Each row below holds a small network's activations on one input, seen along a few directions.
In each table, some parts of the input vary, and every possible input appears once, in random order.
A made-up example of a description, with smaller parts first: one of 6 places along a line, together with either a single point or one of 9 places along a line or (one of 3 separate values, together with one of 5 places around a ring).
Shared parts are said once, and a part with two or three values counts as separate values.

Other details of the inputs vary at random and push rows far along two fixed directions, the same in every table; ignore that.
These rows show it; all are for the same input, with only those details redrawn:
[  1 -32 -18 -16  10  17  14  18   0 -12 -14  -8  30  -6   2]
[  5  32  15   5  -5 -18  21  -2  13  -8  20  18 -14 -19 -12]
[ -1  -9  -1 -46  16  21  43  21  16 -18  28   8  23 -16  -3]
[  5 -18 -16  16   0  -4  -3   7  -6  -5 -28  -8  14  -5   0]
[  7 -32 -26  33  -4  -5 -20   5 -15  -2 -51 -17  18   1   3]
[  7 -15 -16  28  -5 -10 -11   3  -9  -3 -34  -8   9  -4  -1]

Rows:
R1: [ -4   2   4  -1   1  -1 -11  -8   1  14   3   8  -8   1  13]
R2: [ -2   2  10 -50  22  21  40  10  16  -6  47  20  15 -23  11]
R3: [  5 -23  -6 -25   2  26   0   2   7   2  -6 -12   7  15  11]
R4: [  5 -30 -23  25 -13   1 -26   5  -9   0 -53 -23  12  22  -6]
R5: [-14  37  14  28   0 -33 -14  -9 -17   5  19  14 -18  -7  -9]
R6: [ -2 -34 -24  29   3  -4 -31   1 -22  12 -43  -9  20   1  15]
R7: [  3 -18 -10  18  -2   1 -28 -12 -11  17 -25  -5  -1   6  20]
R8: [  7  30  18  19  -9 -18 -12 -24   5  16  11  16 -32  -6  11]
R9: [ -5  18  13 -24   6   9  27   6   5 -16  37  -9  -4   5 -22]
R10: [ 15  35  12  34 -13 -30   4 -14   6  -4   1  13 -24 -18  -9]
R11: [  4  -9   0 -44  16  23  45  18  17 -19  28   7  22 -18   0]
R12: [ 15  47  28  13 -20 -17  -1 -27  18   8  20  14 -46   0  -3]
R13: [-10  -8   7 -61   9  32  24  15  21  -4  31   5  10  11   0]
R14: [-23 -18  -2 -44  31  28  22  22 -14  -9  38  -5  32  -7   2]
R15: [  6   6  -3  20  -6 -15   1   0   0  -4 -12   3  -2 -10  -6]
R16: [-15  17  12 -14  18  -1  17   2  -9  -2  44   6   2 -14  -4]
R17: [ -6 -24 -22  24  -7  -1 -28   9 -25  -8 -41 -31  13  29 -12]
R18: [  1  32  18  20 -10 -22 -16 -22   3  18  10  19 -32  -4   6]
R19: [  3   6   5 -24   8   6  34  11  15 -14  23  10   9 -17  -5]
R20: [-13 -31 -13 -38  27  29  30  26 -10 -21  19 -20  38  -3  -7]
R21: [ 11 -13 -16  34  -6 -12 -13  -1  -9  -2 -36  -9   5  -5   0]
R22: [ -7 -33 -23  27   3  -6 -32   3 -22  13 -42  -7  20   4  12]
R23: [-15 -27  -7 -27  11  30  -6  11 -15  -4   5 -28  17  24  -1]
R24: [  3  17   8   8   3 -12   3  -8   2   6  13  17  -7 -17   8]
R25: [-22 -19  -5 -24  17  16  -8   9 -18   2  11  -8  16  13   9]
R26: [-11  49  29  20  -2 -26  -9 -24  -8  13  38  11 -40  -4  -7]
R27: [  1  48  23  26  -8 -35  -2 -17   4  11  22  30 -30 -20  -3]
R28: [  4  -4  -6   5 -11   0  -4   3   5  -4 -18  -8   0  12 -11]
R29: [ 16  49  21  31 -14 -33  13 -17  12  -4  15  20 -33 -23 -12]
R30: [  2   4  12 -36  12  19  19  -4  15   4  34  13  -3  -9  18]
R31: [-13 -27  -9 -44  17  37  23  26  -6 -22  17 -26  31  15 -14]
R32: [ 13  15  11 -26  -2  12  30   2  23 -13  24   4  -6  -3  -8]
R33: [-11  15  12  -7   0  -6  -7  -6   4  14  15  17 -12   0   6]
R34: [ 13 -17  -9  15 -11   6 -25 -12  -3   9 -31 -17  -7  17  12]
R35: [  0 -34  -7 -56  12  44  17  14  13  -5   9 -12  22  14  12]
R36: [  6 -21 -10 -23   1  21  14  13   9 -12  -8 -12  16   9  -4]
R37: [-10 -11 -12  30   4  -9 -15   8 -28  -8 -19 -21  12   3 -14]
R38: [-11   5  12 -38  11  13  14   3  12   7  33  17   0  -3  10]
R39: [ -8   4   5   6  -3  -7 -18  -8  -3  17  -3  10 -10   4   9]
R40: [-18  19  16  -2   8  -2  -9  -7 -14   7  31   1 -13   3  -1]
R41: [ 17 -12 -13  28 -15  -3 -16  -6  -3  -2 -39 -18  -3  12  -3]
R42: [ -6  32  22  -4  -3 -12   0 -13  10  14  28  24 -25  -6   4]
R43: [  3   4  -2   9  -2 -10   8   5   3  -7  -6   5   3 -11  -6]
R44: [  6   6   1   1 -11  -2   4   2  10  -6  -6  -2  -5   7 -12]
R45: [  1 -19  -5 -53   9  34  34  21  19 -17  16  -6  23   5  -5]
R46: [ 10  17  13  -4 -10   1  -1 -14  13   5   9   3 -22   7   3]
R47: [  0  17   8  10   1 -15   0  -8   1   7  11  18  -8 -16   6]
R48: [ -1   6  -3  19  -6 -17  -1   4  -1  -3 -13   6   0  -7 -10]
R49: [-11 -11  -7  12  -5   0 -32  -2 -21   4 -19 -21  -2  29  -3]
R50: [ -7 -22 -13 -17   9  10  15  21   1 -11  -6  -1  27  -4  -5]
R51: [  1 -15  -9  12 -12   2 -28  -6  -5  11 -30 -13  -4  22   4]
R52: [  5 -32 -12 -48  10  38  29  21  14 -17   4 -13  28   7  -1]
R53: [  5  17  13  -3 -11  -1  -5 -12  12   7   8   4 -22   9   0]
R54: [ -2  16  10 -24  -5   4  22   9  19  -9  19   9  -4   4 -17]
R55: [  2 -34 -23  26   4  -1 -26  -1 -19  10 -40 -10  19  -2  18]
R56: [ -4   5   0  16   1 -15 -10  -3  -6  10  -4  13  -1  -9   5]
R57: [  1  18  13  -4 -12  -3  -6 -10  12   7   8   6 -21  11  -2]
R58: [  5  30  18  19  -9 -19 -13 -24   4  16  11  17 -31  -6  10]
R59: [  2  17  13 -11  -9   2  -1  -8  14   5  12   5 -18   9   0]
R60: [  1 -32 -25  27  -3  -6 -18   9 -14  -2 -48 -14  20   3  -1]
R61: [ 10  47  23  27  -7 -30   2 -22   6   9  23  27 -32 -24   2]
R62: [ 21  35  15  25 -21 -19   3 -17  13  -3   0   4 -31  -2 -12]
R63: [  7 -35 -23  27   4   1 -25  -4 -19   9 -40 -12  18  -4  21]
R64: [ 16  36  14  27 -22 -22  -1 -16  12  -2  -1   6 -31   0 -15]
R65: [ -5 -22  -6 -27   1  22  -4   7   6   4  -6  -9   9  19   5]
R66: [ -9  16  17 -24   5  11  11  -3   1  -2  38  -8 -13  12  -9]
R67: [  2  31  18  19  -9 -20 -14 -22   4  17  11  18 -31  -5   8]
R68: [  4 -12 -16  32  -7 -15 -15   3 -10  -1 -36  -7   7  -2  -4]
R69: [ -7 -19 -13  15   5  -6 -18   2 -14  11 -22   1  15  -2  10]
R70: [-11 -26 -25  30   3  -9 -24  12 -32  -9 -38 -23  22  11  -8]
Changing only one part turns R49 into R5. The same change can be made to R35. Which row results?
Answer: R55
Changing only one part turns R68 into R44. The same change can be made to R21. Which row results?
Answer: R64
Describe the family of inputs behind these rows.
Answer: one of 5 places around a ring, together with either one of 3 separate values or one of 11 places along a line
A walk changes only the place on the ring of 5. It starts at R8 and steps to R63. List the rest of the walk in order.
Answer: R10, R32, R34
Change only the place on the line of 11 in R7. List by row number the other rows that result.
Answer: R1, R8, R18, R30, R33, R38, R39, R42, R58, R67
Change only the choice among 3 separate values in R20. List by row number the other rows that result.
Answer: R37, R70

Rows:
R71: [ -5  16  18 -41  17  15  50  13  15 -17  54   9   9 -21 -11]
R72: [  4  44  12  38 -11 -36  -2 -13 -11 -11   8   8 -25  -7 -14]
R73: [-10  17  19 -50  17  19  24  11   6 -10  56   9  -2   3   4]
R74: [  3  -8  -6  23  -6  -5 -28 -17 -12  21 -20  -5 -11   4  12]
R75: [ 10  41  18  25 -30 -28  -7 -14  19   2  -7  10 -36   9 -22]
R76: [ 18 -10  -1  21 -18   1 -26  -6   4   6 -22 -15 -21  28   1]
R77: [ -3  15  17 -59  16  21  33   1  19  -5  54  25  -2  -8  17]
R78: [-11   4   0  21  -1  -6 -25 -24 -13  14 -18 -18  -5   8   4]
R79: [ 15 -37 -21 -11  -1  23  10  16   9 -19 -28 -26  20  11  -2]
R80: [  5 -46 -25  -3  13  19   4  12  -8  -4 -26 -16  34  -7   9]
R81: [ -1 -11  -3  34  -5 -17 -23   9   1  12 -20   6  -6   1   3]
R82: [ -8  48  16  23 -14 -35 -10 -10  -6   0  11  18 -26   0 -17]
R83: [  9 -36 -21  -8  13  13   5  14  -5 -13 -21  -7  31  -5  18]
R84: [  8  -5  -9  35  -5 -11 -10  -6 -15   5 -23  -8   1 -10  -6]
R85: [ -7  13  12 -48  10   8  31  13  22  -9  40  31   7 -12   5]
R86: [  0  40  23  24 -11 -20 -13 -27   0  20  17  11 -36  -6  -3]
R87: [-14 -44 -23 -10  10  18  -7  20 -13   2 -24 -19  32   9   0]
R88: [-12 -41 -26 -14   7  21  -6   8 -12   7 -30 -13  36   3   1]
Changing only one part turns R87 into R78. The same change can be made to R88. Which row results?
Answer: R86
Describe the family of inputs behind these rows.
Answer: one of 3 separate values, together with either a single point or one of 5 places along a line
Change only the choice among 3 separate values in R81. List by row number the other rows that result.
Answer: R74, R80

Rows:
R89: [  4   5   4 -11   2   5  16   3   8  -7  12   0   0  -4  -5]
R90: [  6 -24 -19  39 -12  -7 -40  -8 -18  10 -53 -20   1  17   7]
R91: [  5 -13  -7  -6   3  11   7   5   0  -6  -4  -9  10   1   0]
R92: [  3 -16 -12  12   4   1  -4   3 -11  -4 -15 -10  12  -3   3]
R93: [  1 -26 -10 -21   8  23   4   8   0  -4  -4 -13  16   9   8]
R94: [  7   3   0  22  -8  -7 -17 -12  -6   5 -14  -8 -12   7   2]
R95: [  0  13   2  17  -6 -18  -2  -2   1   1  -5  10  -6  -8  -5]
R96: [  0  12   8 -11   6  -1  20   3   6  -8  23   9   1 -13  -4]
R97: [ -2 -28 -10 -30   8  25   7  12   4  -4  -4  -9  20   9   8]
R98: [  4  21   5  31  -9 -25  -8  -9  -3   2  -6   9 -14  -9  -6]
R99: [ -1 -15  -6 -13   1  12  -2   5   3   1  -8  -4   8   8   5]
R100: [ -2 -11  -5 -17  10  10  16  11   2  -8   7   1  16  -8   1]
R101: [  3   9   1  43 -10 -21 -32 -19 -15  14 -20  -4 -19   4   5]
R102: [  6  20   8  25 -14 -17 -15 -15   0   7  -7   3 -23   4  -3]
R103: [  2  18   5  19  -5 -19  -1  -4   0   0   0  10  -9 -10  -5]
R104: [-2 -3  1 -3  4  4 -5 -4 -4  5  6 -1 -1  1  7]
R105: [ -6  23   6  27  -7 -24  -8  -3 -10  -2   1   2 -12  -1 -15]
R106: [  0 -13  -6  -6  -2   8  -6   2   1   2 -11  -5   5   9   4]
R107: [  0 -31 -22  13   3   2 -13   9 -12  -1 -33 -11  22   1   6]
R108: [  0 -23 -12 -15   4  14   7  12   4  -5 -11  -6  19   3   1]
R109: [  4  20   9   4  -7 -11   7  -3  10  -2   7  10 -12  -5  -9]
R110: [  4 -12  -5  -4   1  10  -4  -1  -2   0  -7 -10   3   8   5]
R111: [  3 -10  -9  22 -11  -7 -25  -5  -6   8 -32  -6  -3  12   3]
R112: [ -3  12   6  13  -5 -11 -13  -9  -2  11  -1   8 -13   0   4]
R113: [-10  26  19 -28   3   4  19   4   9  -7  40   8 -11   4 -13]
R114: [ -4  -5   1 -10   7   8  -1  -1  -2   4   9   0   2   1   8]
R115: [ -6 -28  -9 -27  15  25   4   9  -3   1   3  -7  21   4  13]
R116: [ -7  28  21 -21   2  -4  14  -3  14   5  36  23 -15  -9  -1]
R117: [  2  18  13 -11  -2   0  10  -5  10  -1  20   7 -13  -1  -2]
R118: [-3 10  7  2  0 -5 -5 -7  0  8  9  8 -9 -1  4]
R119: [  6 -31 -20  12   0   8 -12   5 -10  -2 -34 -19  16   7   4]
R120: [ 4 10  3  4 -6 -7  5 -1  7 -2  1  5 -6 -3 -7]
R121: [ 1 -4 -3 -9 -1  3  8  7  8 -4 -2  3  5 -1 -4]
R122: [ -1 -22 -13 -10  10  12   8  11  -4  -7  -6  -6  22  -4   4]
R123: [ -9  -7  -2 -22   6  13  13  14   0 -11  11  -8  13   6 -11]
R124: [  3  29  18 -15  -1  -4  25  -1  17  -7  32  14 -13 -11 -10]
R125: [-10  22  10  25  -8 -21 -21 -11 -12   9   2   1 -20   7  -7]
R126: [ -4  -2   5 -22  11  14  10   0   1   1  22   1   3  -2   7]
R127: [ -1 -24  -8 -38  12  27  24  18   9 -11   7  -5  24  -1   1]
R128: [ -5 -20 -10   4   2   5 -17   1  -8   9 -19  -5   9   7  10]
R129: [ -1  11   3   7  -2 -12   5   1   3  -1   3  11  -2  -9  -4]
R130: [  6  26  12  13  -9 -16   4  -8   8  -1   7   9 -18  -6 -10]
R131: [ 2  9  7 -6 -3  1  3 -4  6  0  9  3 -8  3  0]
R132: [ -2  25  15   9  -4 -14  -5 -12   2   9  15  13 -21  -4   1]
R133: [ -1 -11  -9  26  -5  -8 -29  -8 -13  13 -26  -6  -2   8   9]
R134: [  5  21  13 -10   0  -1  20  -2  11  -7  24   7 -10  -9  -8]
R135: [  0 -13  -8  -4   7   6   7   7  -4  -6  -3  -4  14  -6   2]
R136: [  0   0   1 -16  10   7  20   7   3  -9  18   3   9 -11  -1]
Describe the family of inputs behind these rows.
Answer: one of 4 places along a line, together with either a single point or one of 11 places along a line
Changing only the place on the line of 4 turns R136 into R101. The same change can be made to R92. Which row results?
Answer: R126
Changing only the place on the line of 4 turns R116 into R121. The same change can be made to R133. Which row results?
Answer: R120
Which other rows agree with R117 in the place on the line of 4? List them by row number.
Answer: R90, R93, R94, R97, R99, R102, R106, R110, R111, R113, R131
Change only the place on the line of 4 in R122. List by row number the other rows that result.
Answer: R115, R124, R131
